These are the activations of a small neural network, seen along a few directions. Each row is one input.
Each table varies a few parts of the input and shows all the possible inputs, shuffled.
Descriptions start from the smaller parts, as in this example, which fits no table here: one of 4 places along a line, together with either a single point or one of 11 places around a ring or (one of 3 separate values, together with one of 5 places around a ring).
Shared parts are said once, and a part with two or three values counts as separate values.

Other details of the inputs shift rows strongly along two fixed directions, in all tables alike. That doesn't count.
These rows show it; all are for the same input, with only those details redrawn:
[  2  12  37  15 -29 -43  19  21 -52 -53 -19   5]
[-12  -5 -29 -17   4  25 -25   4  42  31  52 -14]
[-25  13 -27   7  14  26 -19 -15  17  42 -19   5]
[-21  31  14  38   1 -15   5 -15 -45  -6 -89  28]
[-19  -4 -39 -16  12  34 -29  -3  46  43  39 -11]
[-17  30  18  36  -3 -17   7 -11 -44 -12 -78  24]
[-23   2 -36  -7  12  31 -23  -8  33  46  13  -6]
[  5  -4  12  -8 -23 -21  -1  23  -2 -28  48  -9]

Rows:
x1: [-29  19 -26  26  52  38  28  -3  21  38 -47  38]
x2: [ -8  22  19  10  -1 -32   7  -1 -32  -8 -49   7]
x3: [  0   4  -1 -13  20  16 -18 -13   5  36  -6  -1]
x4: [ 12  -4  33   7 -22 -12  12  -9 -40 -25 -49  17]
x5: [-23   5 -35  -5  13  32 -24 -10  33  47  11  -4]
x6: [  8 -12   9  -9 -26 -22   7   5  -4 -42  41 -15]
x7: [ 17  -7 -19  -8   6  28 -17 -20  18  38 -19   1]
x8: [  8 -19 -19 -38  13  35 -26 -19  52  52  29 -14]
x9: [  0   8 -30   7  12  15 -13 -21  16  19 -19 -12]
x10: [-13  23  15  35  -5 -12  12 -26 -40 -21 -81  13]
x11: [ 27 -19  33 -16 -31  -8   5  12 -13 -35  23  -8]
x12: [ 19 -31  21 -16 -31 -14   5  12   0 -41  54 -29]
x13: [ 22 -11 -13 -22 -12 -11 -14  30  26 -10  80 -28]
x14: [-27  18 -25  13  62  23  29  -5  23  45 -52  34]
x15: [-16  31  19  35  -3 -13   6  -8 -44 -11 -80  20]
x16: [ 26 -27  34 -20 -24 -39   9   7  -6 -46  42 -26]
x17: [ 37 -35  52 -13 -56 -54  23  26 -27 -87  73 -24]
x18: [  8 -14 -38 -12  37  17  21  33  50  13  59   7]
x19: [  8  -1 -31  -9  24  38 -30 -11  22  53  10  -6]
x20: [ -8  22  25  29   5   2   4 -15 -59   1 -88  25]
x21: [ 13  -8  13 -20 -15 -31   5   3   6 -32  41 -23]
x22: [ 33 -15  23   7 -25 -33  11   2 -22 -42   7 -15]
x23: [  4 -14   8  -2  10 -18  44  42   7 -41  49  22]
x24: [ -5  -9 -17 -15  10  34 -22  -7  15  38  25  -2]
Q: What is each input in this table made of?
A: one of 4 places along a line, together with either a single point or one of 5 places around a ring
Q: The inputs of x21 and x9 match in every part but the place on the line of 4. If x8 is changed in the same way as x21 into x9, which row does it become?
A: x7
Q: Which other rows does x22 become when the place on the line of 4 takes its other values? List them by row number.
A: x12, x16, x17
Q: Which other rows does x2 become when the place on the line of 4 takes its other values? List them by row number.
A: x5, x13, x15

Rows:
x25: [-15   5 -13   4  -1  13 -13 -17   5  17 -14  -1]
x26: [-16   7 -25   4  20  36 -18 -35  22  55 -45   4]
x27: [ 13  -4  25   5 -18 -14   4   1 -27 -24 -13   2]
x28: [  4  -2   0  -7  -4 -12   8  24   6 -19  39  -2]
x29: [  1   6  12   8   8  -3  13   3 -18  -4 -25  16]
x30: [ -4  -4 -21 -11  15  27 -21 -21  28  41   0  -9]
x31: [ 10  -4  23   2 -18 -16   8  -3 -25 -26 -14   2]
x32: [  6  -8   6  -8 -20  -7  -8  11   0 -18  36 -13]
x33: [ -3  -5 -14 -15  -2   6 -19  -2  24  14  35 -18]
x34: [  9   1  10   2   4  -8  15  11  -9 -13  -5  11]
x35: [-10  11   3  10   5  -5   7   7 -12  -5 -13  11]
x36: [ 20 -25  -6 -35 -11   5 -18  13  27   3  77 -28]
x37: [ -6   2 -15  17  19  12  12 -28  10  16 -44   5]
x38: [  4  -7  -7 -16  -9  -2 -17   6  11   2  40 -19]
x39: [  1   8  12  12  -5 -23  16  18 -19 -27  -9  11]
x40: [ -4   3   1  -1 -11  -5  -6  -3   1  -3   1  -7]
x41: [-16  11 -14   6  16  13  -1   0   7  17 -12   8]
x42: [ 1 -5  6 -2  7  2  9  6  0  0  3  9]
x43: [ 12   0  18   6  -2 -19  20  14 -19 -24 -12  13]
x44: [  9   0  11   3  -6   0  -4  -8 -17   0 -20   2]
x45: [-12  11   8  15   5  -8  11   5 -16  -7 -22  15]
x46: [  0  -4 -11 -10  -7  10 -19   0  12  12  29 -13]
x47: [ -2   0  -1  13  -3 -16  17  -5   0 -23  -6  -5]
x48: [-2  1 -8 -2 17 15  3  0  9 16 -5  7]
Q: What is each input in this table made of?
A: one of 2 separate values, together with either a single point or one of 5 places along a line or one of 6 places around a ring
Q: The inputs of x48 and x41 match in every part but the choice among 2 separate values. If x31 is changed in the same way as x48 into x41, which row does it become?
A: x25
Q: Which other rows does x33 become when the choice among 2 separate values takes its other values? List them by row number.
A: x30
